[ 4.45 -5.52 -6.61 -6.39  2.03  4.12]: 4.45, 4.12

[[ 7.20  7.14  3.97 -1.54  7.00 -4.03]
 [ 6.36  5.64  3.67 -2.28  8.06 -1.61]
 [-2.43 -2.49 -3.60  0.63 -4.84  5.75]]: 8.06, 7.20

[[ 6.94  6.05  2.61  0.91  6.18]
 [-2.63 -2.07 -3.02 -2.20 -1.71]]: 6.94, 6.18

[[ 2.92  2.81 -0.15 -1.68 -5.04 -4.02 -1.89]
 [ 1.72  1.11  0.13  1.08 -8.47 -7.01 -0.31]]: 2.92, 2.81

[[ 7.89  6.83 -0.47 -4.78 -2.81]
 [-7.15 -2.92 -4.01  5.59  3.67]]: 7.89, 6.83

[[ 8.26  1.48 -0.72  8.34 -1.62]
 [ 3.55  3.49  2.15  3.81 -1.26]]: 8.34, 8.26

[-7.52  7.24 -5.50 -0.87]: 7.24, -0.87

[[ 7.66  6.81  0.69 -5.51  7.59 -1.49]
 [-0.32 -0.41 -2.90 -2.50 -0.30  3.36]
 [-2.59 -2.35  2.86  5.58 -2.95 -2.33]]: 7.66, 7.59
---
Q:
[[-0.94  3.53 -1.84 -8.05  3.89]
 [-1.83  2.52 -1.33 -6.52  4.20]]
A: 4.20, 3.89

Q: [-3.84 -5.68  7.68 -8.04 -0.46]
A: 7.68, -0.46

Q:
[[ 1.11  0.93  5.65  1.45  1.75  1.88  6.03]
 [-6.90 -6.99  2.63  1.75 -2.50 -4.53  2.41]]
A: 6.03, 5.65

Q:
[[-0.29 -3.20  1.35 -2.50 -2.04  2.73  0.95]
 [ 0.08 -6.45 -3.52  1.89 -2.77 -2.18 -3.60]]
A: 2.73, 1.89

Q:
[[-0.24 -2.10 -1.98  7.32]
 [ 6.97 -3.46  3.57  2.78]]
A: 7.32, 6.97

Q:
[[ 0.21 -3.02 -6.73 -6.74  1.38  3.13 -2.13]
 [-0.82 -6.74  6.92  6.67 -3.81  0.84 -1.00]]
A: 6.92, 6.67

Q: [-0.76  8.12 -3.95 -7.19]
A: 8.12, -0.76

Q:
[[ 2.56  0.83 -0.81  5.14 -1.33]
 [-5.36  2.71  7.26  4.60  0.31]
 [-4.48 -1.70 -6.18  4.56 -3.26]]
A: 7.26, 5.14

Q: [ 2.40 -1.11 -6.69  3.97  1.48]
A: 3.97, 2.40
---
[-0.45 -1.39  0.96  0.10 -7.70 -0.10 -0.94] --> -0.94
[-4.29  4.88  1.80 -6.76] --> -6.76
[-3.19 -2.88 -3.36  7.52] --> 7.52
[1.07 0.27 0.14 0.51 7.63] --> 7.63
[ 2.06  0.90 -7.59 -6.77] --> -6.77
[ 1.42 -1.58  8.58  0.94 -5.74] --> -5.74
[-7.59 -4.12 -7.88 -5.66] --> -5.66
[ 8.34 -0.34 -4.71 -6.56 -5.35 -2.58] --> -2.58
[-3.84 -1.34 -6.37  0.44 -3.39] --> -3.39
[-7.43 -3.11 -2.33  6.42] --> 6.42
---
[[-6.04 -1.04 -0.75 -2.97 -0.99 -0.16]
 [ 3.28 -1.22  0.66 -1.11 -0.66  0.87]
 [ 3.83 -0.08  0.54  0.87 -1.29  0.15]] --> 0.87

[[-0.25  0.33 -7.36 -4.25 -4.29 -2.36  0.45]
 [-1.92  0.52  6.83 -0.07  3.09  1.30  4.24]
 [ 1.07  3.86  1.44 -0.71 -5.21 -3.08 -4.08]] --> -5.21

[[-0.94 -0.87  0.66  7.05  2.31  1.67 -0.98]
 [-3.70 -2.80 -2.16  0.14  3.02  5.01  6.79]
 [ 1.58 -7.25 -1.16  2.86 -2.61 -2.27 -6.49]] --> -2.61

[[-5.06 -2.17  6.42 -2.00  0.87]
 [-3.61 -5.19  2.61 -0.88 -4.88]
 [ 4.48  5.00  2.40 -3.89  3.30]] --> 2.40

[[-2.74 -3.29 -2.85 -7.04]
 [ 0.31 -3.29 -2.85 -7.04]
 [-4.39 -6.98 -7.70 -7.32]] --> -6.98

[[-5.13  3.11 -6.67  5.68  5.24  1.35]
 [ 3.70  1.43  2.74 -1.66 -4.17 -5.01]
 [-0.56 -2.36  0.72 -1.50 -0.29  2.11]] --> -1.50

[[ 5.38  2.69  3.40 -1.69 -5.80 -7.53 -2.60]
 [ 0.86  4.37 -1.07  3.76  1.36 -3.49  0.86]
 [ 1.92 -0.48  1.20 -0.61 -1.77 -2.80 -1.11]] --> -1.77
---
[[ 3.79  2.83 -5.08 -3.64  6.94]
 [ 4.34  0.56  6.16  3.04 -5.90]] => 3.04

[[-0.62 -4.41 -1.76  4.90  1.84]
 [-7.36  3.66  3.13  2.39 -0.51]] => 2.39

[[-1.01 -1.02  0.58 -0.87 -0.07  2.52 -2.78]
 [-7.13  1.71  0.51 -1.83 -0.96 -0.36  0.98]] => -0.36

[[ 1.95 -3.92 -2.16 -0.20  6.77 -0.52  0.16]
 [ 1.41 -3.70 -3.33 -0.67  6.86 -0.35  0.24]] => -0.35

[[-1.42 -4.62  2.47  4.03 -2.60  3.73  4.88]
 [-3.86  2.58 -1.97  6.45 -2.39  3.14 -2.67]] => 3.14

[[ 5.82  1.23  8.54 -7.18]
 [-5.70 -3.38  2.75 -7.59]] => 2.75

[[-8.18 -1.56 -3.91 -7.42]
 [-6.69  2.00  1.14  1.99]] => 1.14

[[ 2.04  2.78 -2.94  3.81  2.84 -2.32  7.49]
 [ 1.15 -1.84  7.18  5.67 -4.80 -1.48  1.69]] => -1.48
---
-0.70   6.65   3.80   7.78
 6.47  -7.60   0.75   2.44
 2.13   3.23   4.63   8.46
=> 4.63

 2.56  -5.17  -1.41   8.20  -2.15
-4.66  -7.99   7.07   7.19  -4.85
-2.11   5.85  -4.60  -7.60   0.92
=> -4.60

 1.05   6.83   0.59  -1.68
-1.59   5.81   1.50   3.94
 0.54  -0.59  -4.25  -4.64
=> -4.25

 2.07   1.19  -0.39   6.06   5.03   5.09   1.44
-3.09   6.63  -1.22  -0.23   3.85   0.80   5.80
 4.92  -2.58  -0.97   2.17  -5.96   2.50  -1.34
=> -0.97

 2.11   0.83   1.28  -0.68   3.03
 0.62   0.05   0.95  -1.20  -2.04
 6.39   0.74  -1.05  -2.93   4.50
=> -1.05

-6.76  -4.90  -3.32  -8.22   0.62
 2.20  -4.32   1.72  -4.51   2.51
-1.46  -0.66  -3.31  -2.63  -4.47
=> -3.31

-0.95  -6.20  -2.52   2.85  -0.17  -2.63
 1.50   6.24   2.28  -0.44   0.10  -6.47
 5.24   5.53   1.89   1.35  -1.09   1.38
=> 1.89

 4.13  -0.74   3.15   2.82  -2.36
-2.80   1.13  -3.64  -0.68   0.86
-0.25   2.10  -3.64  -3.71   6.57
=> -3.64
